[[128 131 129 115 122 123 122 126 136 141]
 [137 131 121 125 120 117 123 121 134 131]
 [111 131 141 109 124 123 121 128 149 131]
 [133 132 121 136 117 107 125 115 142 110]
 [115 128 137 120 130 130 126 130 139 120]
 [133 129 125 136 124 120 128 123 131 115]
 [133 131 121 125 119 113 123 119 136 126]
 [120 131 137 104 122 123 119 128 144 146]]
133

[[128 127 129 134 128 127 133 125 131 131 132 135 123 126 126 131]
 [130 134 132 125 134 131 126 130 125 127 126 126 131 132 130 130]
 [125 128 131 137 119 136 132 124 134 132 129 138 117 123 122 135]
 [126 126 126 129 127 136 128 133 132 132 132 130 130 128 128 130]
 [125 129 126 125 127 123 127 127 126 128 130 127 126 125 126 125]
 [131 121 118 130 133 127 128 126 130 128 134 128 129 123 133 122]
 [130 133 130 131 130 129 132 131 132 131 132 131 132 132 131 131]
 [125 124 125 130 123 132 127 125 128 128 129 130 120 121 126 127]
 [124 124 131 133 122 129 132 122 128 127 128 135 118 123 123 132]
 [116 129 121 119 119 134 118 140 127 133 130 120 129 121 122 121]
 [122 117 129 144 110 134 132 113 134 128 127 144 104 111 118 134]]
116

[[131 134 128 137 118 119 121 129 110 137 133 129]
 [131 115 126 134 140 129 132 131 127 127 129 132]
 [134 127 142 125 123 131 123 124 137 130 132 133]
 [127 141 114 124 137 127 127 123 121 133 107 113]
 [141 139 126 125 115 131 110 145 132 144 130 131]
 [133 135 143 128 117 127 142 132 119 128 137 133]
 [113 104 114 124 126 125 131 111 128 112 112 122]
 [132 141 129 127 125 131 147 127 135 134 123 136]
 [116 116 132 118 124 127 118 122 130 124 132 139]
 [124 123 126 138 123 135 126 115 133 118 127 113]]
116

[[118 127 120 143 129 120 127 114 122 125 128]
 [125 132 128 141 131 129 148 110 125 141 134]
 [117 133 128 146 120 116 134 133 127 136 135]
 [142 132 126 105 122 141 123 131 121 130 128]
 [140 120 124 103 127 141 118 136 132 117 123]
 [124 140 127 145 126 126 146 104 117 147 137]
 [140 124 126 101 127 141 122 143 123 121 124]
 [113 129 123 157 127 114 134 109 131 132 134]
 [130 123 124 117 119 128 110 142 135 117 126]
 [113 125 123 141 126 113 123 143 119 120 127]]
130

[[134 117 123 132 125 142 132 123 133 131 130 116]
 [145 137 127 110 129 128 150 123 142 131 141 136]
 [136 112 119 120 122 122 111 143 137 124 150 132]
 [122 140 136 123 113 130 116 104 125 123 143 120]
 [144 137 134 111 133 129 150 123 142 130 138 133]
 [137 135 123 131 143 148 110 124 122 141 134 147]
 [134 119 117 118 118 124 113 140 140 118 153 131]
 [122 128 124 135 147 141 128 133 105 135 149 134]
 [120 133 123 130 151 142 126 130 109 137 152 137]]
122

[[128 111 129 145 123 127 123 111]
 [124 110 122 146 121 125 123 111]
 [118 105 112 150 121 120 124 110]
 [127 112 128 144 122 127 123 112]
 [123 110 121 147 121 124 123 111]
 [121 103 104 137 121 131 139 111]
 [119 106 114 149 121 121 124 110]]
121

[[134 125 132 124 130 139 147 123 137 137 133 117]
 [116 118 124 132 122 115 113 157 136 111 125 148]
 [140 134 131 105 122 141 135 145 116 138 131 108]
 [136 128 128 126 124 137 134 110 143 135 134 131]
 [117 123 120 145 130 120 126 110 130 122 128 147]
 [118 123 121 148 130 120 130 108 134 124 129 144]]
117
---
122,143,135,127
121,149,138,126
-> 135

119,99,100,131 -> 100

121,134,145,134
132,103,132,122
-> 145

130,125,128,103 -> 128

103,99,149,130 -> 149

138,122,142,151
135,127,122,129
103,155,122,131
-> 142
---
[156 134 145 128] -> 128
[ 99 104 143 135] -> 135
[125 153 141 152] -> 152
[150 146 126 115] -> 115
[127 114 105 143] -> 143
[134 116 100 117] -> 117
[129 119 150 123] -> 123
[104 116 128 130] -> 130
---
Input: [126 122 151 108 153]
Output: 126

Input: [104 136 108 102 156 125]
Output: 108

Input: [141 131 125 103]
Output: 131

Input: [108 150 121 101 132]
Output: 121

Input:
[[142 138 118 145 140 141 108]
 [105 103 113 155 140 126 129]]
Output: 108

Input:
[[132 114 138 128 120 119 124]
 [136 107 147 131 129 122 131]
 [134 130 119 111 133 139 122]]
Output: 114
---
[[142 127 140 150 113 140]
 [120 138 108 126 131 137]
 [137 131 131 140 131 142]] value 140, 137

[120  98 144 152 138] value 138, 120

[145 142 107 130 141 153] value 153, 145

[[132 102 123 149]
 [116 124 115 130]] value 149, 116

[[114 105 155 136 121 121 116]
 [116 119 137 142 150 136 114]
 [114 114 144 138 114 132 114]] value 116, 114

[111 140 145 150 106] value 106, 111
---
[[115 141 136 113 125]
 [124 119 151  99 152]]	99

[[100 109 129 158]
 [122 131 133 122]]	133

[[156 127 123 137 106]
 [113 131 119 120 127]]	120

[[101 124 150 157 139 110  99]
 [145 158 145 116  99 107 134]]	107

[[115 130 129 125]
 [132 132 153 148]]	153

[[130 155 153 119 140 101]
 [101 148 112 129 150 135]]	150
---
[118 111 152 149 134] --> 152

[[146 132 140 151 116]
 [145 132 142 152 117]
 [144 133 143 154 118]] --> 140

[[123 124 145 130 116]
 [115 130 145 127 118]
 [123 124 116 123 102]] --> 145

[128 130 132 155 133] --> 132

[[107 144 119 141 127]
 [142 122 134 118 144]
 [120 134 130 122 149]] --> 119

[138 130 155 134 125] --> 155

[143 148 113 149 125] --> 113
---
[103 115 126 137] -> 103, 137

[103 145 140 154 142] -> 103, 142

[[137 129 143 121 143 145]
 [133 127 146 116 142 144]
 [133 126 151 116 143 142]] -> 137, 142

[[131 119 154 106]
 [115 131 100 151]
 [121 139 122 140]] -> 131, 140

[153 146 157 145] -> 153, 145

[[131 124 132 133 137 128 138]
 [125 113 129 127 107 125 141]] -> 131, 141

[122 132 139 157] -> 122, 157
